These are the activations of a small network on made-up records, seen along a few directions, one row for each record.
Each row is followed by the record's values for the fields RUTE, LIR, TERIG, DOV, FADUV, DEV.
Not every record has every field; a missing one is written missing.
Other fields move the rows too, some of them a lot.
Strong random noise was added to every row along 14 fixed directions; ignore it. To show where, here is one row again and again, with new noise each time:
451; 299; -293; -136; 107; 231; 266; 21; 3; -271; 429; -133; 552; 374; -48; 396; -342; -311; -682; 129; -58; -64; 82; 397; -140; 41; 178; -467; 318; 209; 102; -207; -30
-112; -187; -471; 123; -47; 382; 158; -112; -250; -258; -120; 339; 320; 154; -567; -384; -110; -62; -47; 218; 214; 31; -415; -51; 292; 451; 120; -638; -300; -338; 167; 46; -135
161; -61; -144; 211; -447; -401; 187; -326; 36; 262; 228; -26; -80; 333; 142; -210; -461; 73; -12; 255; -16; -92; -481; -83; 77; -82; -169; 232; -47; 167; 98; 288; -171
-99; -184; -45; 31; 264; -485; 124; 38; -123; -35; -259; 67; -452; -586; 256; 241; 531; -295; 361; -348; -483; 65; 360; -266; -128; -71; -235; 107; 173; -44; -354; -88; 117
11; 316; -44; -277; -48; -267; -361; 51; -117; -63; -74; 112; 20; 61; 341; -158; -18; -63; 22; -406; 29; 110; 112; 106; -3; 160; 120; -80; -108; 110; 93; 254; -52
276; -209; 126; -210; -209; -183; -336; 138; 81; -54; 20; 2; 75; -191; 165; -33; 366; 75; 152; -156; 81; -40; 376; 363; 150; -152; 150; -1; -217; 20; -322; 328; 72
-357; -228; -7; -110; 95; -68; 11; -42; -149; -116; -181; -52; -234; -48; -79; 43; 256; -166; -96; -7; -255; -9; 178; -288; -81; 12; -158; -204; 126; -115; -269; -9; -130
-164; -7; 85; 344; -385; -218; -14; 4; 235; -27; 254; -240; -9; 57; 455; 97; -197; 222; 442; 274; -199; 185; 197; -317; -297; -169; 34; 141; 35; 43; -369; -305; -158
-5; 36; 47; 211; -232; -195; -182; -103; -25; 251; 33; 71; 77; 63; 215; -21; -92; 294; 144; -64; 104; 13; -41; 74; 242; 209; -61; 284; -59; -47; 86; 92; -126
63; 389; -129; 27; 80; 81; -39; -14; -63; -142; 179; -52; 299; 202; 33; -375; -84; -164; 219; -64; 172; 90; 86; 163; 221; 71; -42; -24; -157; 92; 167; 246; -14
16; 406; -74; -62; 544; 169; 90; 18; 374; 81; 71; 478; 261; 19; 35; 326; 345; 227; 385; 210; 26; 417; -92; -62; 104; -195; -109; 102; -108; -301; 347; 268; 225
-189; -107; -233; -31; 175; 440; 87; 283; -193; 215; 457; 24; -108; -175; 140; 210; 592; -86; -527; 139; -266; -125; -158; 159; -251; 25; -164; -337; 358; -291; -100; 126; 72
139; -135; -271; 30; -338; 32; 304; 158; 47; -107; 470; -120; 42; 245; 147; 195; -62; -162; -208; 177; 148; -241; -133; 175; -310; 7; 73; -372; -279; -59; -44; 89; -202
-65; -219; 200; 445; -207; -45; -150; -248; -38; -169; 58; -300; 221; 232; -106; -259; -146; 155; 163; 289; -13; 200; 371; -111; 157; -16; 164; 18; 5; 32; -373; -303; -220
71; 64; 282; -199; 48; -183; -425; -75; -136; -47; -238; -164; -100; -11; 127; -295; 279; 4; 222; -427; 245; -13; 439; 294; 314; 1; -8; 188; -299; 62; -148; 305; -40
116; 122; -215; 220; -52; -189; 175; 112; -75; -257; 214; 11; 392; 115; -48; -97; -27; -339; 282; -154; 217; -65; 333; 164; 245; 269; -8; -56; -314; 66; 174; 161; -149

387; 424; -83; -279; 293; 220; 68; -57; -172; 63; -7; -384; -249; -376; 370; 37; 59; -312; -65; -332; -281; -177; 55; 431; -77; -237; -293; 74; 465; 289; -265; -184; 333	<RUTE:nif LIR:missing TERIG:missing DOV:missing FADUV:missing DEV:missing>
229; -302; 151; 99; 17; 196; 8; -39; 205; 255; 216; -45; -5; -192; -38; 86; 376; 252; 117; 383; -37; -28; -9; 267; 148; -435; -115; 242; 64; -136; -260; 159; 172	<RUTE:missing LIR:missing TERIG:missing DOV:missing FADUV:missing DEV:missing>
86; -147; 133; 133; -42; -288; -227; -216; -159; 51; -95; -191; -282; -106; 213; -249; 74; -57; 123; -152; -211; 129; 197; -34; -14; -127; 24; 111; 104; 191; -328; -70; -7	<RUTE:vuba LIR:vikal TERIG:missing DOV:missing FADUV:missing DEV:missing>
262; -35; -201; 54; -207; -176; -152; 28; -270; 144; 263; 57; 154; -37; 54; -370; -53; -77; -445; -76; -70; -68; -187; 292; 60; 131; 242; -154; 100; 94; 87; 274; 10	<RUTE:missing LIR:missing TERIG:nabo DOV:velo FADUV:zos DEV:nunip>
-119; 347; 27; -625; -81; -77; -507; -3; -335; -135; -306; -215; -165; 188; 189; -457; -239; -214; -409; -515; 23; -127; 50; 163; -13; 170; 121; -208; 59; 282; 25; 207; -113	<RUTE:vuba LIR:missing TERIG:runad DOV:velo FADUV:missing DEV:missing>
17; -87; 0; 71; -93; -274; -253; 193; -167; 181; -188; 253; -68; -458; 154; -86; 286; 20; 372; -447; 97; -95; 98; 188; 336; 331; -65; 327; -181; -16; 91; 207; 108	<RUTE:missing LIR:missing TERIG:runad DOV:mit FADUV:funo DEV:pabid>
85; -54; -401; -377; -268; 26; 276; 315; 174; -184; -82; 263; 211; -283; -64; 517; -275; -117; -132; -79; -102; -272; -163; -82; -165; 197; 30; -411; 69; -64; -6; -144; 73	<RUTE:missing LIR:missing TERIG:nabo DOV:missing FADUV:funo DEV:nunip>
13; -83; 76; 163; 58; -70; 104; 165; 390; 43; 52; 270; 498; -191; -192; 499; 188; 197; 426; 164; 39; 53; 436; -8; 417; 3; -148; 356; 19; -151; 96; 54; 88	<RUTE:missing LIR:missing TERIG:bemuf DOV:missing FADUV:missing DEV:missing>
242; -164; -21; -362; 19; -192; -197; -3; 122; 82; 19; 270; -274; -173; 112; -117; 345; 85; -134; 31; -170; 183; -243; -34; -164; -389; 191; -218; -97; -115; -165; 435; 277	<RUTE:missing LIR:missing TERIG:runad DOV:missing FADUV:funo DEV:nunip>
-55; -233; -47; 388; -217; -102; -41; -36; 5; 503; 333; 221; 188; -16; 88; 286; -99; 341; -413; 396; -402; 47; -255; -117; 94; 92; -94; 304; 650; -28; 102; -63; 0	<RUTE:missing LIR:missing TERIG:runad DOV:velo FADUV:missing DEV:missing>
167; -284; 61; 163; -202; -10; -264; 191; -214; 13; 310; -29; 356; -27; -218; -364; 276; -196; -281; -15; 43; -162; 291; 396; 397; 96; 115; 40; 39; 214; -28; 394; 79	<RUTE:nif LIR:missing TERIG:runad DOV:mit FADUV:zos DEV:pabid>
320; -426; 8; -419; -442; -348; -110; -99; 307; 117; -139; 355; 50; 110; -103; 406; -207; 239; -331; 224; -119; -136; -270; 91; 17; -246; 147; -34; 61; 132; -81; 273; 13	<RUTE:nif LIR:missing TERIG:missing DOV:missing FADUV:missing DEV:missing>
-251; 138; -344; -170; -60; 7; 384; 330; -1; -85; 244; -10; -123; -32; 118; -84; 217; -497; 463; -87; 143; -360; -43; -9; -83; -10; -436; -61; -389; -9; 199; 502; -86	<RUTE:nif LIR:missing TERIG:missing DOV:missing FADUV:missing DEV:missing>
82; 326; -52; -90; -533; -151; -80; 20; 324; 95; 87; -21; 246; 176; 262; -206; -680; 280; 340; 124; 142; -46; -252; -41; 121; -45; -16; 265; -94; 199; 131; 126; -18	<RUTE:vuba LIR:missing TERIG:runad DOV:missing FADUV:missing DEV:missing>
332; -106; -203; -178; 101; 155; 96; -90; 37; 113; -315; 443; 216; -311; -447; -152; 16; 90; 183; -10; 61; -121; -384; 229; 571; 46; -174; 93; -31; -88; 180; 302; 341	<RUTE:nif LIR:missing TERIG:missing DOV:missing FADUV:missing DEV:missing>
167; 467; -412; -320; 247; 325; 604; 8; 122; -385; -178; -114; 111; -6; -229; -98; -481; -452; 387; -39; 149; -228; -253; 17; 41; -71; -310; -197; -166; 149; 174; -99; 116	<RUTE:vuba LIR:vikal TERIG:missing DOV:missing FADUV:missing DEV:missing>
127; -362; 3; 15; -29; -3; 72; -42; -71; 52; 56; -23; -412; -91; 10; -41; 295; -20; -103; 144; 16; -38; -221; 98; -213; -229; 81; -158; -222; -109; -210; 101; 48	<RUTE:missing LIR:missing TERIG:runad DOV:mit FADUV:zos DEV:pabid>
408; -307; 89; 37; -128; -618; -56; -153; -97; -112; -290; -55; -441; -348; 242; -13; -29; -133; 148; -341; -287; 68; 147; -22; -252; -173; 253; -9; -22; 244; -407; -281; 86	<RUTE:nif LIR:fal TERIG:missing DOV:missing FADUV:missing DEV:missing>
-160; -70; 95; 234; -106; 14; 105; -112; 29; 269; 194; -190; -239; 117; 207; 137; -3; 147; 56; 175; 59; -132; -87; 13; -97; -33; -218; 235; -12; -100; -12; -61; -210	<RUTE:missing LIR:missing TERIG:missing DOV:missing FADUV:missing DEV:missing>
-167; 116; -216; -221; 207; 52; 127; 126; 163; -136; 398; 181; 140; 232; -73; -20; 136; -283; -289; 408; -336; 254; -87; -275; -272; -355; -1; -361; 242; 8; 98; 359; 88	<RUTE:missing LIR:missing TERIG:runad DOV:missing FADUV:missing DEV:missing>
-83; -445; -26; 84; -198; -184; -87; -232; -109; 58; -281; 118; 37; -120; -333; -157; -115; 111; -151; 215; -227; 6; -124; -185; 252; 59; 20; -56; 300; -88; -166; -56; -73	<RUTE:missing LIR:missing TERIG:bemuf DOV:missing FADUV:missing DEV:missing>
-400; 97; 265; -697; -89; -174; 25; 30; 343; -56; -181; -264; -284; 341; 90; 288; -101; -97; -6; 2; 17; -295; 185; -283; -104; -372; -452; 224; -81; 161; -84; 438; -217	<RUTE:vuba LIR:vikal TERIG:missing DOV:missing FADUV:missing DEV:missing>
-171; -40; 217; 104; -14; 253; -335; 87; 0; -96; 7; -171; -61; -150; 210; -81; 226; 197; 164; 23; -119; 207; 319; -48; -101; -94; 136; -71; 79; -75; -442; -276; 67	<RUTE:nif LIR:vikal TERIG:missing DOV:missing FADUV:missing DEV:missing>
-14; 105; 59; 40; 89; 27; 233; 210; -59; -20; 281; -352; -163; 96; 169; 210; 185; -243; -56; -205; 287; -328; 269; 197; -183; 37; -163; 102; -288; -36; 74; 35; -158	<RUTE:missing LIR:missing TERIG:bemuf DOV:velo FADUV:funo DEV:nunip>
112; -5; -89; -230; 119; 133; -346; -47; -28; -47; -57; 409; 210; 137; -127; -24; -51; 178; -504; 131; -160; 397; -275; 21; -158; -22; 484; -426; 176; -55; 116; 23; 130	<RUTE:missing LIR:missing TERIG:nabo DOV:mit FADUV:missing DEV:missing>
-264; -354; 120; 213; 54; -253; -65; -305; -215; 234; -229; 86; -263; 70; -239; -153; 169; 84; -220; 41; -37; 24; -95; -258; 187; 104; -110; 102; 3; -150; 48; 132; -184	<RUTE:vuba LIR:missing TERIG:nabo DOV:missing FADUV:zos DEV:nunip>
-59; 30; 9; -221; -7; -249; 198; -25; 392; -9; 48; 82; -197; 1; 189; 229; -14; -27; 281; 359; -359; 168; -122; -434; -332; -588; -148; 93; 149; 144; -143; 112; 164	<RUTE:nif LIR:missing TERIG:runad DOV:missing FADUV:funo DEV:pabid>
-331; 221; -72; -19; -89; -16; -273; 346; -28; -111; 322; 198; 509; 282; 112; 291; -183; -56; -467; 19; -184; 194; 294; -123; -235; 317; 275; -243; 380; 100; 247; -85; -206	<RUTE:missing LIR:missing TERIG:nabo DOV:mit FADUV:missing DEV:missing>
-589; -70; 249; -403; -100; 257; -105; 289; 52; 330; -237; -90; -175; -186; -96; 263; 300; 274; -146; -150; 158; -536; 99; -63; 277; 196; -540; 287; 61; -314; -20; 256; -91	<RUTE:nif LIR:missing TERIG:bemuf DOV:missing FADUV:funo DEV:nunip>
150; -269; -168; 118; -502; -55; -120; 132; 34; 20; 238; 186; 294; 5; -73; -125; -116; 163; -87; 113; 123; -68; -167; 115; 85; 226; 295; -189; -223; -84; 12; 149; -48	<RUTE:missing LIR:missing TERIG:kon DOV:mit FADUV:funo DEV:nunip>
-22; -49; 76; -14; -194; -2; 143; 193; 399; 80; 92; -115; -20; -198; 226; 485; 22; 215; 404; 86; -30; -197; 191; -59; -53; -170; -257; 253; -16; -48; -241; -99; 51	<RUTE:nif LIR:vikal TERIG:missing DOV:missing FADUV:missing DEV:missing>
38; -211; -172; 327; -341; -646; -132; 331; -159; -168; 116; 366; 129; -201; 297; 104; 82; -169; 168; -398; -88; 142; 354; -129; -235; 441; 409; -164; -204; 32; 88; -92; -122	<RUTE:nif LIR:missing TERIG:bemuf DOV:velo FADUV:missing DEV:missing>
-183; 142; -164; -444; -73; 53; 162; 284; 145; -120; -102; -28; -46; -273; 72; 142; -9; -225; 350; -130; -101; -293; 149; -113; 18; -90; -431; 62; 72; 63; -76; 238; 103	<RUTE:missing LIR:missing TERIG:bemuf DOV:velo FADUV:missing DEV:missing>
-123; -47; -1; 328; 30; -120; 223; 72; 39; 84; 181; -79; 87; -97; -26; 6; 163; -55; 290; 64; -2; -49; 163; -90; 106; 47; -178; 266; -88; -67; 87; 31; -43	<RUTE:vuba LIR:missing TERIG:kon DOV:mit FADUV:zos DEV:nunip>
-379; -11; 176; 73; 73; 484; -2; 219; 126; -223; 323; -307; 4; 177; 2; -94; 264; -76; 312; 325; 26; 85; 287; -108; -235; -305; -48; -79; -74; -3; -266; -65; -28	<RUTE:nif LIR:fal TERIG:missing DOV:missing FADUV:missing DEV:missing>
-159; -277; -54; -103; -407; -54; -237; 154; -57; 16; -69; 204; 289; -240; -310; -439; -56; -13; 171; 126; -139; -133; 13; -74; 437; 73; -123; 138; 209; 167; -108; 402; 70	<RUTE:missing LIR:missing TERIG:bemuf DOV:mit FADUV:funo DEV:pabid>
54; 67; -17; 294; 123; -341; -191; -50; -423; 101; 52; 137; -114; 31; 115; -365; 257; -180; -158; -445; 126; 137; 78; 168; 68; 382; 190; 6; -221; -41; 299; 179; -92	<RUTE:nif LIR:missing TERIG:kon DOV:mit FADUV:missing DEV:missing>
153; -2; -76; 303; -130; -522; 194; -46; 135; 15; 131; 152; -38; 16; 353; 364; -292; -11; 1; 17; -266; 201; -83; -266; -365; 5; 196; 89; 101; 113; 51; -325; -99	<RUTE:vuba LIR:vikal TERIG:missing DOV:missing FADUV:missing DEV:missing>
-377; -296; 69; -188; 313; -230; -65; -356; -341; -46; -485; 82; -592; 186; -212; -52; 180; -150; -467; -117; -206; 91; -140; -388; -213; 39; 44; -323; 10; -172; -52; -42; -250	<RUTE:vuba LIR:missing TERIG:missing DOV:missing FADUV:missing DEV:missing>

Which values does each new row have?
215; -90; -45; -251; -74; -318; 70; -6; -57; -270; -147; -27; 97; 129; 26; 400; -244; -310; -318; -284; -28; -130; 312; 115; -120; 162; 149; -245; 0; 233; -27; -167; -170	<RUTE:vuba LIR:vikal TERIG:missing DOV:missing FADUV:missing DEV:missing>
-42; -151; 192; -312; -9; 265; -8; 117; 218; -59; -99; -18; -259; 33; -15; 187; 269; 248; 54; 81; 339; -55; -132; 63; -292; -245; 137; -187; -477; -284; -114; 22; 17	<RUTE:nif LIR:missing TERIG:bemuf DOV:missing FADUV:funo DEV:pabid>
271; -117; 60; 106; -260; -531; 152; -66; 438; 163; -88; 408; 306; -5; -20; 447; -267; 293; 314; 209; 73; 60; -66; -101; 245; -74; 16; 419; -134; 41; 265; 101; -6	<RUTE:vuba LIR:missing TERIG:runad DOV:missing FADUV:funo DEV:pabid>
-136; 238; 353; -180; 66; 228; -721; 117; -150; -197; -139; -215; 271; 74; 109; -308; 93; 151; -152; -300; 158; 260; 593; 238; 38; 117; 431; -174; 28; 44; -163; -181; -58	<RUTE:vuba LIR:missing TERIG:nabo DOV:missing FADUV:missing DEV:missing>
-25; -376; -148; 499; -347; 84; 379; -26; -75; 11; 443; -244; 308; 191; -451; -459; -126; -148; -64; 503; 138; -246; -82; -19; 242; 4; -79; -50; -103; -32; -54; 135; -189	<RUTE:vuba LIR:missing TERIG:nabo DOV:missing FADUV:funo DEV:nunip>
-192; -162; 41; 102; -399; 123; -28; 130; 164; 267; 70; 13; 282; -106; 18; 408; -94; 308; 122; 157; -8; -290; 108; 64; 306; 211; -338; 298; 223; -68; -38; -27; -100	<RUTE:nif LIR:missing TERIG:missing DOV:missing FADUV:missing DEV:missing>
-88; 216; 30; -35; 64; 287; -214; 41; 49; -78; 241; 35; 469; 427; -37; 247; -158; 218; -568; 230; 9; 156; 111; 109; -119; 141; 321; -356; 221; -106; 138; -204; -176	<RUTE:nif LIR:missing TERIG:missing DOV:missing FADUV:missing DEV:missing>
-311; 185; 284; 339; 331; 193; -131; -259; -35; 71; -293; -23; 130; 258; -73; 126; -149; 390; 21; 179; 100; 292; 55; -157; -19; 154; 187; 101; 107; -263; 151; -575; -232	<RUTE:nif LIR:missing TERIG:missing DOV:missing FADUV:missing DEV:missing>
-216; 210; -6; -138; 165; 228; -46; -191; -84; 126; -276; -24; -189; -29; 12; -5; -149; 150; -64; -86; -158; 11; -258; -158; 108; 96; -286; 93; 307; -57; -37; -128; 78	<RUTE:nif LIR:vikal TERIG:missing DOV:missing FADUV:missing DEV:missing>
59; -169; 118; -159; -181; -116; -39; -232; 103; -2; -256; -36; -211; 226; 45; 428; -342; 237; -284; 2; 35; -7; -154; -69; -237; 20; 182; -75; -69; -18; -62; -333; -153	<RUTE:missing LIR:missing TERIG:kon DOV:mit FADUV:missing DEV:missing>
-18; 100; -270; 31; 116; 259; 85; 134; -36; -68; 198; 215; 218; 40; 3; 79; 41; -42; -132; 158; -22; 135; -203; 63; -211; 107; 196; -385; 4; -170; 166; -122; -26	<RUTE:vuba LIR:missing TERIG:missing DOV:missing FADUV:missing DEV:missing>
-466; 48; 318; 136; 341; -16; 69; -337; -55; 170; -96; -362; -396; 350; -89; -126; 114; 0; -31; 96; -14; 97; 98; -393; 5; -234; -370; 334; 76; -38; 3; 26; -196	<RUTE:vuba LIR:vikal TERIG:nabo DOV:missing FADUV:missing DEV:missing>
-332; -40; -514; 163; 60; 226; 140; 136; -211; 34; 297; 469; 95; -35; -97; -305; 8; -145; -349; 412; -495; 248; -655; -399; -359; 112; 140; -553; 403; -169; 177; -12; 65	<RUTE:nif LIR:missing TERIG:missing DOV:missing FADUV:missing DEV:missing>
-123; -188; 10; 83; 143; 303; 100; 262; 105; -151; 268; -189; 69; -244; -190; -161; 544; -177; 338; 168; -62; -84; 389; 43; 126; -252; -227; -38; -36; -98; -352; 201; 160	<RUTE:nif LIR:vikal TERIG:missing DOV:missing FADUV:missing DEV:missing>
308; 82; -80; -25; 60; -108; 199; -178; -189; 167; 123; -248; -435; 60; 267; -66; 40; -234; -60; -216; 137; -232; -245; 341; -140; -137; -144; 89; -195; 111; 51; 119; -34	<RUTE:vuba LIR:missing TERIG:missing DOV:missing FADUV:missing DEV:missing>
202; -278; -102; -340; -190; -218; 324; -330; 182; -180; -490; -83; -185; 76; -198; 299; -403; -50; 32; 157; -10; -220; -230; -115; -20; -191; -96; -168; -109; 18; -232; -119; -152	<RUTE:vuba LIR:vikal TERIG:missing DOV:missing FADUV:missing DEV:missing>
-184; -163; -166; 408; 95; -336; 437; -24; 154; -24; 226; 234; -137; 45; 23; 174; 99; -127; 272; 376; -181; 231; -153; -488; -276; -167; -51; -4; -132; -138; 128; -7; -75	<RUTE:missing LIR:missing TERIG:runad DOV:missing FADUV:zos DEV:pabid>
-35; -353; 29; 83; -221; -350; 195; 168; 248; 131; 239; 44; -175; -242; 159; 386; 230; -106; 215; 174; -460; -57; 180; -221; -129; -314; -247; 337; 312; 208; -286; 145; 156	<RUTE:nif LIR:fal TERIG:kon DOV:mit FADUV:missing DEV:missing>
241; -190; 84; 350; 56; -185; 151; -258; 205; 334; 108; 140; -456; -148; 294; 130; 207; 348; 273; 272; -170; 294; -431; -160; -244; -412; 63; 250; -107; -188; -123; -53; 134	<RUTE:vuba LIR:fal TERIG:missing DOV:missing FADUV:missing DEV:missing>
